A small network was shown many inputs. Here are its activations along a few directions, one row for each input.
In each table, some parts of the input vary, and every possible input appears once, in random order.
Descriptions start from the smaller parts, as in this example, which fits no table here: one of 8 places around a ring, together with either a single point or one of 9 places around a ring or (one of 3 separate values, together with one of 4 places along a line).
Shared parts are said once, and a part with two or three values counts as separate values.

Other details of the inputs shift rows strongly along two fixed directions, in all tables alike. That doesn't count.

Rows:
x1: [-26 -24  -5 -24 -39 -26  39  24  15  12  20 -33  17  17]
x2: [  4   8   6  16   1   1 -10 -13   3   3 -25   3 -16   1]
x3: [-21 -29   2 -26 -47 -27  30  27  12  16  15 -27  34  12]
x4: [  3   2   0  25   8  -2 -10 -18   7   1 -24   1  -6  -5]
x5: [  1  12  -7   6  19   0  -9 -11  27  -9 -10   7  -8   2]
x6: [ -7   8  -5   2  21  -2  -9 -19  16   1 -15  10 -11   1]
x7: [ -3  13   8   1  23   9  -6   6  19   3 -15   4  -7  -1]
x8: [  9  12  16  10   6  11  -5   5  13   8 -22   7  -6   2]
x9: [  1  15  -4   0  15  15  -4  -9  29  -4 -12   8  -3   1]
x10: [-25 -34 -11 -24 -48 -38  28   2   8  11  13 -20  29  12]
x11: [ 35  -6   0  -8   3  22 -14  19 -80 -14  54  14  10 -21]
x12: [-11  14   0   1  18  -2  -7 -10   6   4 -19   7 -16  -3]
x13: [ 41 -12 -10  -8   8  20 -15  -2 -58 -31  60  22  23 -15]
x14: [-31 -29 -13 -18 -45 -35  34   5   4   7  20 -36   8  15]
x15: [ -2  12   6   5   6  -2 -12  -9   2   8 -28  11  -7  -4]
x16: [  6  13  15  14   1  11  -8   5   7   6 -23   5 -12   5]
x17: [ -3  15   8  11  13  10  -2   6  11   2 -16   0 -20   6]
x18: [ -6   5  -7  21  19  -2  -6 -19  11  -2 -16  -3 -15  -4]
x19: [  7  13   5   5   3  16  -7  -8  24  -1 -20  13   4   0]
x20: [ 27  -5  -6 -11  15  23  -9  20 -78 -20  64  10   2 -21]
Each input here is: one of 2 separate values, together with either one of 4 places along a line or one of 6 places along a line.
- Changing only the choice among 2 separate values turns x3 into x7. The same change can be made to x2. Which row results? => x14
- Change only the place on the line of 6 in x9. List by row number the other rows that result. => x5, x6, x12, x14, x18
- Change only the choice among 2 separate values in x5. List by row number the other rows that result. => x13

Rows:
x21: [ 4  0 -1  1  9  3 -4 -3 -6 -2  4  5  0 -4]
x22: [ 4  1  0  2  5  3 -6  0 -8 -2  2  4  0 -4]
x23: [-9 -4 -2  0 -6 -9  5  2  8  3 -2 -9  0  3]
x24: [-7 -1  0 -6 -8 -6  6  2 10  4 -4 -4  3  5]
x25: [  8   0   6   1   0   7  -4   7 -13   0   5   1   1  -3]
x26: [ -9  -4  -1  -2  -7 -10   4   1   7   4  -5  -6   3   3]
x27: [-7 -1  1 -6 -9 -5  6  5 10  4 -4 -4  4  4]
x28: [ -8  -3  -2  -2  -9 -12   4   0   6   4  -5  -5   1   3]
x29: [-10  -4  -1  -4  -7  -7   6   0   7   5  -4  -6   1   4]
x30: [ 3  2  0  1  7  6 -4 -3 -8 -3  4  3 -3 -2]
x31: [ -6   0   5  -4 -10  -3   7  12   9   6  -4  -5   1   6]
x32: [ 6  0 -2  3  3  3 -3 -5 -9 -6  6  3 -2 -2]
x33: [ -5  -3   0  -3 -11  -6   5   2  12   2  -4  -4   6   4]
x34: [-8 -3  0 -4 -7 -6  7  1  8  6 -4 -5  3  3]
x35: [-6 -5 -1 -1 -9 -7  6 -2  9  5 -4 -5  5  3]
x36: [ 4  2  0  0  8  6 -3 -4 -6 -1  2  5 -2 -3]
x37: [ -8  -2  -1  -4 -10  -8   6   0   6   5  -5  -5   0   4]
x38: [-6 -3 -3 -2 -8 -5  6  1 13  1 -1 -6  3  5]
x39: [ 4  1 -1  1  9  3 -3 -2 -6 -3  5  3 -1 -4]
x40: [ 4  2  1  2  7  4 -4  0 -5 -1  1  4  1 -5]
x41: [-9 -2 -2 -2 -8 -7  7  2  8  3 -3 -8 -3  4]
x42: [-7 -3 -2 -5 -6 -9  5  2 12  2 -2 -4  3  4]
x43: [  4   0  -2   0   4   0  -4  -3 -10  -4   6   4  -2  -3]
x44: [-8 -1 -1 -6 -7 -6  7  2 11  2 -2 -5  2  5]
x45: [-8 -5 -2  0 -8 -8  6 -2  9  2 -3 -7  2  5]
x46: [ 6 -1 -2  1  2  2 -3 -6 -9 -4  6  4 -1 -2]
x47: [ -9  -5  -1  -2  -6 -10   4   0   7   4  -4  -6   2   3]
x48: [ 4  3  0  1  9  7 -2 -3 -5 -2  3  4 -3 -3]
x49: [  9   0   5   0  -2   5  -3   8 -15   0   6   1   0  -3]
x50: [ 5  2  0  2  4  2 -5  0 -8 -3  2  4 -2 -4]
x51: [ 3  0 -2  1  7  2 -4 -2 -9 -5  6  2 -1 -3]
x52: [ 4  3  2  0  6  7 -3  0 -6  0  1  4  0 -4]
x53: [  6   1   4   0   0   6  -1   9 -16  -1   8   3  -3  -1]
x54: [-7 -4 -2  1 -8 -6  6 -1 10  2 -3 -8  2  4]
x55: [ -4  -3   6  -1 -10  -5   6   9   6   8  -6  -8   3   3]
x56: [ 3  3  1  0  4  7 -5  0 -7 -1  1  4 -1 -3]
x57: [ 4  2  0  2  8  3 -5 -2 -5 -1  1  5  0 -4]
x58: [ -8  -3  -3   0  -7 -10   6   2   8   2  -2  -8  -2   3]
x59: [ 5  2  0 -4  5  6 -3 -1 -5 -4  6  6  0 -1]
x60: [ 6  1 -1  3  2  3 -4 -5 -7 -3  2  5 -1 -2]
x61: [-9 -3 -1 -3 -5 -5  8  2 10  5 -2 -8  0  3]
x62: [ 3  2  0  1  7  7 -3 -1 -7 -3  5  2 -3 -2]
x63: [ 7  0 -1 -1  4  5 -4 -3 -5 -5  7  6  3 -1]
x64: [ -7  -5  -1  -1 -10  -8   5  -2   8   4  -5  -5   4   4]
x65: [-8 -1 -1 -5 -7 -4  7  4 12  2 -1 -7  1  5]
x66: [-9 -3  0 -4 -8 -7  5  0  7  5 -5 -6  2  4]
x67: [  6   2   5   1   4   9  -1   8 -11   1   5   4  -1  -2]
x68: [ 6  0 -3  4  3  4 -3 -3 -8 -6  7  2 -2 -2]
x69: [-6 -4  0 -1 -9 -6  6  0  9  5 -5 -5  5  2]
x70: [ 8  1  0  0  4  5 -4 -3 -4 -4  4  7  3 -2]
x71: [ 6  0 -1  3  7  6 -2 -5 -6 -4  5  4  1 -3]
x72: [ 10   1   6  -2  -1   7  -3   9 -10  -1   8   2   3  -2]
x73: [ 5  1 -2 -1  7  3 -3  0 -5 -6  8  4  1 -2]
x74: [ 7  1 -2  0  5  6 -3 -3 -4 -6  7  5  2 -1]
x75: [ -3  44  16  34  42  13 -27 -22  52   9 -77  20 -43   1]
x76: [ 6  1  1  3  3  6 -5 -3 -7 -3  1  4  2 -3]
x77: [ -8  -1   0  -3 -11  -7   6   3   6   5  -5  -6   0   3]
x78: [ 5 -2 -1  2  4  4 -4 -6 -8 -4  5  4  1 -2]
x79: [  4   0  -3   1   5   0  -3  -2 -10  -5   7   2  -3  -3]
x80: [ 6  2 -1 -1  6  3 -5  0 -4 -4  4  6  2 -3]
x81: [ 4  2 -1  0  5  4 -4 -4 -8 -2  3  5 -4 -2]
x82: [-7 -6 -1 -1 -7 -7  7 -3 10  4 -3 -5  4  4]
x83: [ 6  2  0  3  1  4 -5 -3 -7 -3  1  5 -1 -3]
x84: [ 6  3  0 -1  4  4 -5  3 -4 -4  4  5  2 -4]
x85: [ 6  2 -2  0  8  5 -4  2 -5 -6  8  3  0 -3]
x86: [-8 -4 -2 -1 -4 -8  7  3 10  4 -2 -8  1  2]
x87: [  6   1   5   1   2   8  -2   8 -15  -1   7   3  -1  -1]
x88: [ 6  0 -2  3  6  7 -2 -3 -6 -4  7  2  0 -3]
- Changing only one part turns x59 into x36. The same change can be made to x70. Which row results? => x35
- Changing only one part turns x48 into x75. The same change can be made to x55. Which row results? => x49
- Describe the family of inputs behind these rows. => one of 4 places along a line, together with either one of 2 separate values or (one of 3 separate values, together with one of 5 places along a line)
- Change only the place on the line of 4 in x27. List by row number the other rows that result. => x52, x56, x77
- Change only the choice among 3 separate values in x56. List by row number the other rows that result. => x22, x76
- Change only the choice among 2 separate values in x67. List by row number the other rows that result. => x55
- Change only the place on the line of 4 in x86. List by row number the other rows that result. => x23, x58, x85
